Each row below holds a small network's activations on one input, seen along a few directions.
Each table varies a few parts of the input and shows all the possible inputs, shuffled.
Descriptions start from the smaller parts, as in this example, which fits no table here: values(2) and (point or ring(11) or (line(6) and ring(8))).
Shared parts are said once, and a part with two or three values counts as separate values.

Other details of the inputs vary at random and push rows far along two fixed directions, the same in every table; ignore that.

Rows:
x1: [ 13   2  -6  21 -28  11  13   9  10   8  10  -6]
x2: [  6  -9 -21  25 -34  26  15  24  -7   2  18 -15]
x3: [ 17 -11  -7   8 -26  18  11   0   2  -5   5  -4]
x4: [-27  10  -1  15  17 -17  -7   6  28  44   7  35]
x5: [  9  -9  -6   5  -1  15   6  -3  -6 -17   2  -8]
x6: [-14  -2  12   3  18 -18 -14   1  27  55  14  14]
x7: [  7  15   9 -18  23 -21 -15 -15 -15 -43 -38   6]
x8: [-23  15   4  12  24  -7  -4   8  21  21   1  13]
x9: [-19  13   4  23  30 -12   0   3  31  38  14  17]
x10: [  2  -6  -1   2   5  12   5  -3  -8 -18  -2  -4]
x11: [-24   1  15   6  21 -21 -17  -2  22  52  20  17]
x12: [-23  12   2  10  16  -5  -5  -1  25  45  10  34]
x13: [ 17  -6 -10  12 -13  24  15  10  -6   5   8  -9]
x14: [ 21  -8 -17  24 -45  30  18   5  -8   6  27  -9]
x15: [ 11   3   7 -30   3  -7 -12 -12 -27 -30 -18 -17]
x16: [  4  -6   0   8  -4  11   8   3  -7 -19   0 -11]
x17: [-13   3   7 -18  34  -4 -12  -7  -3 -22 -27  11]
x18: [ -4   5  13 -13  20 -17  -9 -14  -5 -26 -25  13]
x19: [ 15 -11 -19  27 -35  25  20  19 -16  -7  19 -20]
x20: [  5  -3 -11   9 -16  27  10  11 -12  -3   7  -9]
x21: [-13   4  14 -41  22 -25 -13 -12 -21 -32 -36  -3]
x22: [-21   2   9  -5  20 -24  -1  -8  16  33  11  10]
x23: [-19   8  12  -4  21 -16  -7  -1  29  57  14  13]
x24: [ 19 -13  -7  10 -20  22  16  10  -4 -17   2 -20]
x25: [ -1  -6  -6  17 -31  16   9   8   9   3  14  -2]
x26: [ 10  -3   1  -7 -29  12   4   1 -22  -9  10 -26]
x27: [ -3   7  11 -44  17 -17 -18  -4 -16 -37 -23  -2]
x28: [  9  -7 -13  -1 -22   7   2  -6  -1   2  15 -21]
x29: [  0  -4  -2  -3 -11  10  -2  -4  -3 -17  -8   4]
x30: [ 12  -5 -14  20 -16  25  15   7  -6   8  20  -8]
x31: [ 25 -11 -18  19 -44  19  17  15  -9  -5   9 -12]
x32: [-24  10  10 -10  13 -11 -12   0  14  35   8   7]
x33: [ 14 -13  -2  -9 -30   6  15   4 -15  -9   3 -26]
x34: [  3  12   9 -11  32 -13  -6  -1  -2 -21 -31   2]
x35: [  2   3  12 -25  24 -13 -13 -21 -18 -43 -36  12]
x36: [ 11  -7  -5  14 -23  10   9  -2   2  -8   9  -4]
x37: [  9   3  12 -26  22 -18 -11 -14  -9 -40 -43   8]
x38: [ 14  -2 -10  26 -32  25  18  15 -10 -13  17 -25]
x39: [-27   6   3   2  21 -20  -9 -10  31  49  19  14]
x40: [  7 -10 -17   0 -43  21   5   4  -6  -4  16 -29]
x41: [  5   3   6 -41  27 -23 -19 -19 -11 -29 -39  -6]
x42: [ 12  -5 -10   6   0   5   7  12  -8  -8  -9  -5]
x43: [-17  -1  10   7  19 -19 -17  -4  23  51  21  14]
x44: [  6   1  -3   2   5  12   5   0 -17 -11  -4  -2]
x45: [-11   6  -3  13  16 -18  -5  -2  16  25   3  26]
x46: [ 16  -1 -10  27 -48  22  17  10  -8 -10  19 -18]
x47: [ 18  -1  -5  -1 -14  11   7  -1  -9  -6  -7   2]
x48: [-9 -5 -1 19 14  8  9  5 31 39 18 13]
x49: [-26   3  13  -5  18 -24   0  -7  14  33  11  10]
x50: [-11  -2  -1  21   3   1   4  -7  29  36  24  22]
x51: [-28   2  12   2  17 -17 -20   3  25  53  16  17]
x52: [ 10  -7  -6   1 -28   9   8   8   2   6  34 -15]
x53: [ -8   4   9 -22  31  -9 -12  -5 -11 -40 -37   2]
x54: [ 21  -8  -3 -14 -28   9   8   9  -8 -15  12 -21]
x55: [  3  14   7 -19   7 -10 -13  -5 -19 -47 -38   0]
x56: [ 17  -8 -17  14 -16  14  10  11 -18 -19   3 -15]
x57: [-13  10   5   7  17  -8  -2  -8  12  28   6  28]
x58: [  4   4  -1  -5   4 -12  -5  -3 -18 -24 -20   9]
x59: [  1   3  10 -21  39 -15 -11 -13 -13 -43 -36   2]
x60: [  2   6  14 -40  20 -21 -15  -9 -19 -37 -19  -2]
Description of these inputs: line(4) and (values(5) or (values(2) and ring(5))).
The inputs of x26 and x15 match in every part but the line(4) part. If x58 is changed in the same way as x26 into x15, which row does it become?
> x45
The inputs of x56 and x42 match in every part but the line(4) part. If x9 is changed in the same way as x56 into x42, which row does it become?
> x34
Which other rows does x16 become when the line(4) part takes its other values? List them by row number.
> x24, x53, x59
Which other rows does x50 become when the ring(5) part takes its other values? List them by row number.
> x7, x14, x36, x45
Which other rows does x3 become when the values(2) part takes its other values? List them by row number.
> x48
Which other rows does x10 become when the line(4) part takes its other values? List them by row number.
> x5, x17, x48
Which other rows does x22 become when the values(5) part takes its other values? List them by row number.
> x15, x28, x43, x52
Which other rows does x54 become when the values(5) part takes its other values? List them by row number.
> x6, x23, x33, x41

Rows:
x61: [ 23   0  -7   6 -10  18  14   9 -20 -45 -17  -8]
x62: [-12  -1  13 -16  27 -15  -8  -9  10  13  -3   3]
x63: [ 10  -9  -4 -18 -18  11   2   0 -24 -36  -4 -27]
x64: [ -4  -2 -17  58 -29  34  28  15  24  38  43   6]
x65: [ -9   9  -1  11  29 -13  -1  -2  15   1 -19  22]
x66: [ 16  -4  -2 -14 -26   0  -1  -2 -28 -25  -8 -15]
x67: [-16   6   8 -14  16 -18 -11 -11  11   7  -4  16]
x68: [ -4   4   6 -10  -7  -8 -10  -2  -2  -3  -5  -1]
x69: [  3  -7 -12  39 -14  19  13  12  14  16  23   6]
x70: [-15   4   9 -15  24 -21 -11  -3   0  16  -3   4]
x71: [-18   7  11 -15  22 -17 -15   0   7  12  -5   2]
x72: [  4 -10  -2  12 -29   9  10   1  14  26  28  -5]
x73: [ 21  -7  -4 -18 -16   9  -1  -1 -27 -29  -6 -30]
x74: [ -5   7   8 -13  18 -20 -13 -12   9  16  -4  13]
x75: [  4   1  -7   8  13  11   3   4  -3  -8 -17  14]
What do these inputs look like to the network?
> values(5) or (values(2) and ring(5))
Which other rows does x72 become when the values(2) part takes its other values? List them by row number.
> x62
Which other rows does x71 become when the values(2) part takes its other values? List them by row number.
> x68
